Each row below holds a small network's activations on one input, seen along a few directions.
Each table varies a few parts of the input and shows all the possible inputs, shuffled.
Descriptions start from the smaller parts, as in this example, which fits no table here: one of 4 places along a line, together with either a single point or one of 11 places around a ring or (one of 3 separate values, together with one of 8 places around a ring).
Shared parts are said once, and a part with two or three values counts as separate values.

Other details of the inputs vary at random and push rows far along two fixed directions, the same in every table; ignore that.

Rows:
R1: [-18 -11  13  -3   2   4   0  -5 -12   4  10]
R2: [ 18  11 -16   0 -12 -10   0   8  27  -3 -10]
R3: [ -3  -6  18   4 -11   8   6 -12  -2   5 -28]
R4: [ 15  20 -32  14  -6   3  15  39   2  -2  29]
R5: [ 0  0 10  2 -4 -2 -8 -4 -9  0  0]
R6: [ -6 -10   6   4  -3  -1   2  -2  -8   5   7]
R7: [-1 -6 -8 -1 -2  0  5  2  2 -2  0]
R8: [ 8  7 -8 -2 -8 -7 -3  7 18  0  1]
R9: [-4 -3  3 -7  5  1 11 -5 -2  8 -1]
R10: [ 13   3 -19   5 -13  -6   9   6  28   1  -8]
R11: [ -7   5  19  -8 -11   0  -1 -15   2  -1 -25]
R12: [ 16  39   1   7 -30   2  19  10  17  -1 -32]
R13: [-3  1  6 -9  1 -1 -3 -3 -6 -3 -2]
R14: [-13  -3  16 -11   4   2  -8  -4 -13  -1   9]
R15: [ 4 -1 -8 -5  4 -3 12  1  3  5  0]
R16: [-16  -9  15  -4   3   4   1  -5  -8  13  12]
R17: [-10 -12  -6  -2  13   0  -3  12  -8   6  41]
R18: [ 1  1 13 -4 -3 -5 -3 -3 -2  7  4]
R19: [-1 -1 -5  9  2  5  0 -1  7 -2  3]
R20: [ -6   5  19  -9 -10   0   0 -15   1  -1 -26]
R21: [  1   6   3  -4  15   1  -1  -5 -12  -3   0]
R22: [ -4  -4  -4 -10  16  -3 -10  12 -11   2  39]
R23: [ -1   9  19 -13  -4  -2   7 -16   3   6 -25]
R24: [ -7   3  14  -6  17   5  -4  -9 -17  -2   5]
R25: [ -2   3   7 -13   7  -3   0  -2  -5   3   6]
R26: [ 11  -6 -38  11   1  -4  -4  23  10  -8  24]
R27: [ -9  -1  11 -10  10   3  -5  -6 -20  -2   4]
R28: [ 0  1  0  0 -6 -5 -9  6  3 -1  2]
R29: [ -5  -2  -3   2  20   1 -16  11 -13  -4  37]
R30: [ -3 -13   6   1   0   3   3   3  -9   4   3]
R31: [ 14   8 -10   3 -20  -6  16  -6  32   3 -34]
R32: [ 16  -5 -40   5   6  -9   5  24   6  -7  20]
R33: [ -8  -1  12  -2  -9   7   8 -18   0   1 -28]
R34: [ -1   2   1  -8   9  -1  -2  -2 -15  -4  -1]
R35: [ 2  3 -4 -1 -2 -1 -8  2  1 -6  0]
R36: [ -9   1  18   9  -7   8   3 -18   5   6 -24]
R37: [ -8  -2  13  -5  -8   3  12 -17   0   3 -27]
R38: [  0   4   5 -14  10  -4   3  -2  -7   4   4]
R39: [ 23   1 -30  21 -21  -9   2  13  26  -4 -10]
R40: [ -5  -6  -3  -3   8   3   7  -4 -14   0  -1]
R41: [  0   1  23  -5 -12   1   0  -9  -2   2 -27]
R42: [ 4  0 11  3  8  4 -7  1 -9  0  2]
R43: [  8   6 -11   3  -9  -4  -8   6  12  -8  -4]
R44: [ -4  -9 -12   3  25   5  -2   8 -17  -2  34]
R45: [ 14   8 -17  11 -17  -7  -9  10  21  -6 -12]
R46: [ -9   2  16  -5  14   6  -7  -9 -15  -2   7]
R47: [-6 -4  5 -7  2  2  8 -6  0  7  2]
R48: [  4  -4 -13   3  -7  -3   5   5  11  -3  -3]
R49: [-13  -1  19 -10   5   0  -6  -4  -8   6  12]
R50: [ 3 -1 13 -6  0 -1 -2  2 -3  7  0]
R51: [-8 -5  6 -5  0  2  6 -6  2  7  3]
R52: [ 22  11 -24   9 -18 -14  -5  17  35  -1  -6]
R53: [ 10   5 -10   8 -27  -4  10  -5  31  -3 -36]
R54: [ -3  -5  -9  -7  18   0 -13  12 -20  -6  33]
R55: [ -8  -1  10 -11  12   3  -4  -6 -22  -2   3]
R56: [-17 -12  13  -1   1   4  -2  -3 -13   7   9]
R57: [ 39  12 -57   9  -8 -20  -4  36  41 -11  16]
R58: [ -8   4  22  -5 -14  -1  -3 -13   4   0 -23]
R59: [ -6   0  11  -2  -6   5  11 -18  -3   2 -30]
R60: [ 10  -7 -35   9  -2  -6  -3  25  14  -7  26]
R61: [ -7  -6  -5  -2  13  -1 -17  13 -16  -5  36]
R62: [ 14   7 -13   5 -22  -6  15  -5  27  -3 -41]
R63: [-10   2  16  -4  13   6  -8  -9 -14  -1   8]
R64: [  9  -6 -35  15  -1  -5  -6  24  12  -7  25]
R65: [ -4   4  13   2   1   7  12 -20   0   2 -29]
R66: [-7 -3  4  4  8  7  1 -6 -4  0  5]
R67: [  0  12  17  -4   1   3   4 -19  -1  -1 -29]
R68: [ 14  10 -10  15 -17   0  10  -9  32  -4 -37]
R69: [ 7  9 -5  6 -1 -1 -7  2 12 -7 -2]
R70: [-12  -5  10  -1  15  10   3 -11 -15   2   6]
R71: [ -2  11  19  -3  -1   5   1 -19   1  -2 -27]
R72: [ -2   1   4 -11   6  -3  -1  -1 -11  -3   1]
R73: [ -3   0  20  11  -8   6   6 -19   1   6 -23]
R74: [ 18   7 -24  12  -2  -3  11   3  19  -5 -17]
R75: [ -1  -8  -3  -1  10  -6 -13  14 -19   0  36]
R76: [ 3 -5 -1  5 -6 -4  5  1  6  9  6]
R77: [ -9 -10  -7   8  19   5  -7   9 -12  -1  38]
R78: [-11  -9   3   5  -1   5  -3  -1  -7   3   5]
R79: [-17 -10  10  -2   4   8  -2  -7 -14   2   8]
R80: [ -7  -7  -1  -1   6   4   4  -4 -11  -1   2]
R81: [ 15   1 -29  12 -12  -4   3  10  22  -7  -8]
R82: [ -1   1   3 -11   8  -3   0  -1 -13  -3   0]
R83: [-10  -2  13 -13   9   0  -3  -5 -18  -1   5]
R84: [ 7 -5 -2 12  3  5  2  4  1  1 -1]
R85: [ -5   0  19   2   9   3  -9  -8 -17   3   9]
R86: [-10   0  18  -5 -12   4  10 -17  10   9 -20]
R87: [ 17   2 -34   5   3  -8 -12  24   8 -12  23]
R88: [-1 -9 10 -1 -1  3  6  0 -2 10  0]
R89: [ -5  -6  17  -4   6   5  -8  -1 -20   1   3]
R90: [ -4  -3  -3   4  19   2 -17  12 -15  -1  36]
Description of these inputs: one of 2 separate values, together with either a single point or (one of 4 places along a line, together with one of 11 places along a line).
The inputs of R59 and R55 match in every part but the choice among 2 separate values. If R68 is changed in the same way as R59 into R55, which row does it become?
> R46
The inputs of R2 and R10 match in every part but the choice among 2 separate values. If R22 is changed in the same way as R2 into R10, which row does it become?
> R51
Which other rows does R51 become when the place on the line of 4 takes its other values? List them by row number.
> R26, R53, R66
Start at R30 and move only the place on the line of 11, one step at a time. The first step leads to R6. Which rows follow, in order?
> R56, R1, R60, R53, R48, R7, R37, R62, R32
Which other rows does R64 become when the choice among 2 separate values takes its other values? List them by row number.
> R61
Which other rows does R56 become when the choice among 2 separate values takes its other values? List them by row number.
> R28

Rows:
R91: [ -3  -5   7   2  -5   2 -15  -3  -1  -4   2]
R92: [-15   2  40 -13 -25   5   2 -27   5   9 -37]
R93: [ 26  13 -26  14 -19 -11   9  16  37   0  -4]
R94: [ 11  -9 -31   6  16  -5  -8  12   8  -7  23]
R95: [ -7  10  33   4 -12  15  14 -29   1   7 -52]
R96: [  8  -6 -36   5  13  -3   7  32  -9  -2  43]
R97: [-17  -7  17  -1  11   6 -14  -2 -17  -1  19]
R98: [ 10  -2 -31   5   0 -11 -10  34  15  -4  39]
R99: [ -8  -4  -1   6  13   2 -15   7 -15   1  32]
R100: [  9  10   6  14 -13   1   4 -10  19  -1 -25]
R101: [ 21  -1 -24  15 -13 -13 -19  20  20 -11   4]
R102: [ 0  1 -1 -1  4  5 11  8 -5  8  9]
R103: [-24 -21  14 -20  31   4  -2  -5 -31  11  39]
R104: [  1 -15 -27   3  27  -1  -9  16 -12  -6  42]
R105: [-26 -12  30 -18  11   9  12 -22 -28  11  -3]
R106: [-12   1  31 -13 -14   4  19 -34   7  11 -50]
R107: [ 27   5 -27  10 -29 -20  -8  23  38  -5  -9]
R108: [-23 -13  20  -6  21  15   4 -15 -38   1  10]
R109: [-26 -16  24  -9  23  13   1 -20 -37   2   9]
R110: [ -5  -9 -15   6  22   7  -1  14 -27  -5  35]
R111: [ 18  18 -10  11 -36 -10   7   0  43   4 -38]
R112: [ 52  58 -26 -10 -15 -24 -13  15  37 -27 -44]
R113: [-17   1  32 -11 -13  10  24 -31  -7   9 -44]
What is each input in this table made of?
> either a single point or (one of 2 separate values, together with one of 11 places along a line)
Which other rows does R91 become when the place on the line of 11 takes its other values? List them by row number.
> R94, R95, R97, R99, R100, R101, R104, R108, R109, R110
